These are the activations of a small neural network, seen along a few directions. Each row is one input.
Each table varies a few parts of the input and shows all the possible inputs, shuffled.
Descriptions start from the smaller parts, as in this example, which fits no table here: line(4) and (point or ring(9) or (values(3) and ring(8))).
Shared parts are said once, and a part with two or three values counts as separate values.
In the rows, zero is written as 128.

Other details of the inputs shift rows strongly along three fixed directions, in all tables alike. That doesn't count.

Table:
r1: [158 101  89 122 119 125  39 118 113  93 113]
r2: [112 122 142 125 138 134 148 127 128 128 122]
r3: [120 144 123 135 126 119 171 115 141 165 120]
r4: [155 137 153 122 129 124 118 141 130 124 155]
r5: [ 81 117 166 131 158 132 174 114 148 168 103]
r6: [120 129  80 127 133 130 136 105 118 123  85]
r7: [147 114 139 121 126 130  93 137 127 129 142]
r8: [ 87 112 172 127 170 134 142 112 138 134 109]
r9: [124 159 108 134 104 123 181 136 130 153 124]
r10: [156 140  78 144 109 120 126 124 121 111 127]
r11: [125  97 113 115 128 146  62 138 107  99 108]
r12: [133 120 172 117 129 136 132 152 129 122 157]
r13: [124 101 152 119 156 137  76 124 122 103 123]
r14: [130 107 153 118 153 135  84 128 123 108 127]
r15: [137 152  99 133 113 119 165 121 125 135 129]
r16: [ 96 122 119 129 132 137 140 125 124 134 100]
r17: [135 164 103 137  94 118 174 138 127 148 141]
r18: [125 106 161 124 137 133 102 137 145 124 152]
r19: [165 155 135 127 117 116 136 139 131 131 158]
r20: [ 77 125 171 132 171 131 180 107 146 152 100]
r21: [183 130  90 123 101 121  68 134 114 116 148]
r22: [127 128  93 124 130 131 134 114 120 122  96]
r23: [119 129  64 145 119 127 123 116 119 120  87]
r24: [123 130  79 129 130 128 134 105 117 121  92]
r25: [146 118 151 121 138 130  86 134 123 107 149]
r26: [158 131 126 128 122 116  89 127 125  99 144]
r27: [ 98 119 195 124 164 133 154 129 143 141 130]
r28: [109  90 155 114 138 151  79 148 116 106 122]
r29: [109 110 186 127 144 134 133 135 141 147 148]
r30: [116 106  71 144 143 132  94  90 127 122  65]
r31: [117 116 175 122 122 139 121 160 125 125 161]
r32: [146 170  96 136 103 113 189 124 130 146 137]
r33: [164 125 146 119 114 127 100 149 129 133 160]
r34: [138 141 105 131 120 120 145 117 134 154 116]
r35: [150 139 140 129 126 120 118 135 141 113 164]
r36: [160 153 143 130 117 116 134 137 131 129 168]
r37: [146 142 139 124  99 130 135 160 125 132 157]
r38: [144 163 104 134  91 118 165 144 125 145 146]
r39: [139 133 116 127 105 128 116 150 129 113 154]
r40: [147 149  69 128 112 123 143 113 118 126 105]
r41: [127 110 157 118 135 138 112 141 122 112 143]
r42: [102 103 107 127 152 135 105  98 126 135  79]
r43: [162 152 132 146 116 113 136 136 137 124 164]
r44: [ 94 103 142 122 140 146 113 134 121 122 107]
r45: [145 128 168 122 135 127 112 142 130 120 160]
r46: [124 113 156 124 136 132 114 131 134 139 138]
r47: [107 108  82 126 146 137 107  98 112 108  77]
r48: [157 141 142 130 107 119 128 141 133 143 170]
r49: [ 87 120 144 131 135 138 150 130 128 138 115]
r50: [ 87 126 183 134 163 129 168 116 144 145 128]
r51: [ 99 120 122 133 139 123 149 110 129 118 101]
r52: [ 78 108 128 129 144 142 131 119 123 129  93]
r53: [130 156 114 136 114 116 183 128 143 134 147]
r54: [124 135  68 135 107 118 122 116 115 115  95]
r55: [161 138 140 123 105 125 123 151 121 115 175]
r56: [140 160 110 136 111 113 177 120 141 168 130]
Description of these inputs: line(4) and (values(3) or line(11)).
Q: Changing only the line(4) part turns r51 into r26. The same change can be made to r40. Which row results?
A: r19
Q: Change only the values(3) part in r18. List by row number the other rows that result.
A: r1, r30
Q: Change only the line(11) part in r56. List by row number the other rows that result.
A: r3, r5, r7, r21, r29, r33, r34, r42, r46, r48
Q: Change only the values(3) part in r53. List by row number the other rows that result.
A: r10, r51

Table:
r57: [123 116 192 127 146 129 127 141 143 130 162]
r58: [130 127  63 135 141 121 107  88 124 118  77]
r59: [107 116 176 126 127 138 143 152 132 135 151]
r60: [163 110 128 114 130 132  60 131 119 113 135]
r61: [ 99 108  95 124 137 141 113 112 117 128  76]
r62: [155 173  51 143  83 110 162 125 122 131 127]
r63: [ 93 148 139 139 122 125 208 129 141 167 122]
r64: [132 110 122 119 146 133  90 113 125 129 105]
r65: [ 95 112  91 129 137 138 121 110 119 122  77]
r66: [119 110 108 124 153 132  97 100 126 128  86]
r67: [ 85 120 131 135 165 128 158  92 141 149  82]
r68: [131 107 122 123 121 139  82 143 115 100 132]
r69: [100 152 125 133 132 127 195 123 126 119 117]
r70: [135 155  53 140 100 118 151 115 120 129 102]
r71: [161 113 133 124 130 126  65 135 124  94 153]
r72: [ 72  87 174 118 158 153 119 131 127 134 102]
r73: [123 143 145 139 137 116 163 120 145 142 139]
r74: [227 181  85 131  71 100 117 148 124 131 189]
r75: [156 160 180 135 112 111 173 151 150 152 195]
r76: [117 161 116 137 106 120 201 131 135 166 128]
r77: [120 123 178 127 117 134 141 160 132 129 168]
r78: [145 112 132 114 112 140  84 152 113 119 141]
r79: [113 100 202 120 157 137 113 138 141 132 150]
r80: [173 129 129 117 132 125  80 135 113  74 157]
Q: Changing only one part turns r63 into r74. The same change can be made to r61. Which row results?
A: r66
Q: What do these inputs look like to the network?
A: values(2) and (point or line(11))
